Each row below is a small network's average activation on inputs in which a field has the value named, seen along a few directions.
Related values have similar rows: they may be neighbours, one step apart, or belong to one group.
In the rows, 500 means zero.
Random noise pushes rows far along 2 fixed directions. That doesn't count. These rows show it; they differ only by the noise:
[474 321 634 610 662 583 715 625 441 541 493 485 591 523 398 778 320]
[782 559 400 586 239 461 443 559 323 806 526 326 671 421 454 476 618]
[571 498 586 572 614 353 525 452 414 485 489 472 465 546 574 420 676]
[604 443 540 594 500 493 579 566 393 626 504 425 595 491 454 597 499]


J, 10 values:
j9: [690 549 424 508 328 587 507 665 379 738 475 327 626 431 384 658 346]
j2: [443 179 462 613 511 780 667 685 487 639 608 526 644 441 370 853 149]
j6: [658 767 225 411 153 465 336 422 567 576 483 343 530 485 535 225 751]
j3: [382 639 471 378 738 537 567 473 651 306 413 517 409 441 583 556 320]
j8: [464 673 328 353 330 685 486 551 555 610 516 473 637 372 342 707 232]
j1: [256 503 645 422 456 489 311 389 667 266 525 731 366 601 476 319 571]
j5: [456 507 617 337 676 464 590 468 549 344 436 404 382 518 572 511 420]
j7: [540 306 437 602 199 655 450 570 473 759 572 560 652 424 369 584 425]
j10: [737 661 389 523 418 278 334 386 361 607 523 446 446 500 679 171 889]
j4: [372 460 449 537 364 499 382 490 551 432 521 648 490 520 478 409 514]
J is arranged as a ring.
- What is the length, in steps, of the shortest route from j8 to j5? => 2
- Going along J from j2 by way of its neighbour j10, in what order are j3, j1, j7, j4 met? => j3, j1, j4, j7

M, 10 values:
m10: [522 570 576 456 772 575 737 572 484 439 378 297 442 539 497 674 267]
m6: [599 312 485 703 474 403 429 464 322 676 593 542 625 433 610 465 612]
m3: [441 406 462 569 216 539 372 504 526 541 576 610 541 554 400 395 631]
m2: [612 665 290 295 242 571 480 565 587 655 524 447 551 309 408 572 309]
m8: [627 312 536 656 679 597 712 620 351 668 514 430 659 462 475 744 429]
m1: [911 803 405 513 286 346 382 480 273 795 437 168 585 456 581 286 827]
m7: [542 227 430 701 269 637 486 594 388 714 597 511 634 477 368 600 456]
m5: [272 504 606 472 420 673 397 501 733 348 482 687 518 578 364 494 424]
m9: [253 519 411 342 415 576 546 513 648 325 530 563 460 574 401 585 305]
m4: [554 744 499 324 610 316 366 406 543 390 432 505 359 402 655 360 560]
M is arranged as a ring.
- Going along M from m2 by way of its neighbour m4, in what order are m10, m6, m1, m5 met? => m10, m1, m6, m5
- What is the length, in steps, of the shortest route from m9 to m8? => 5
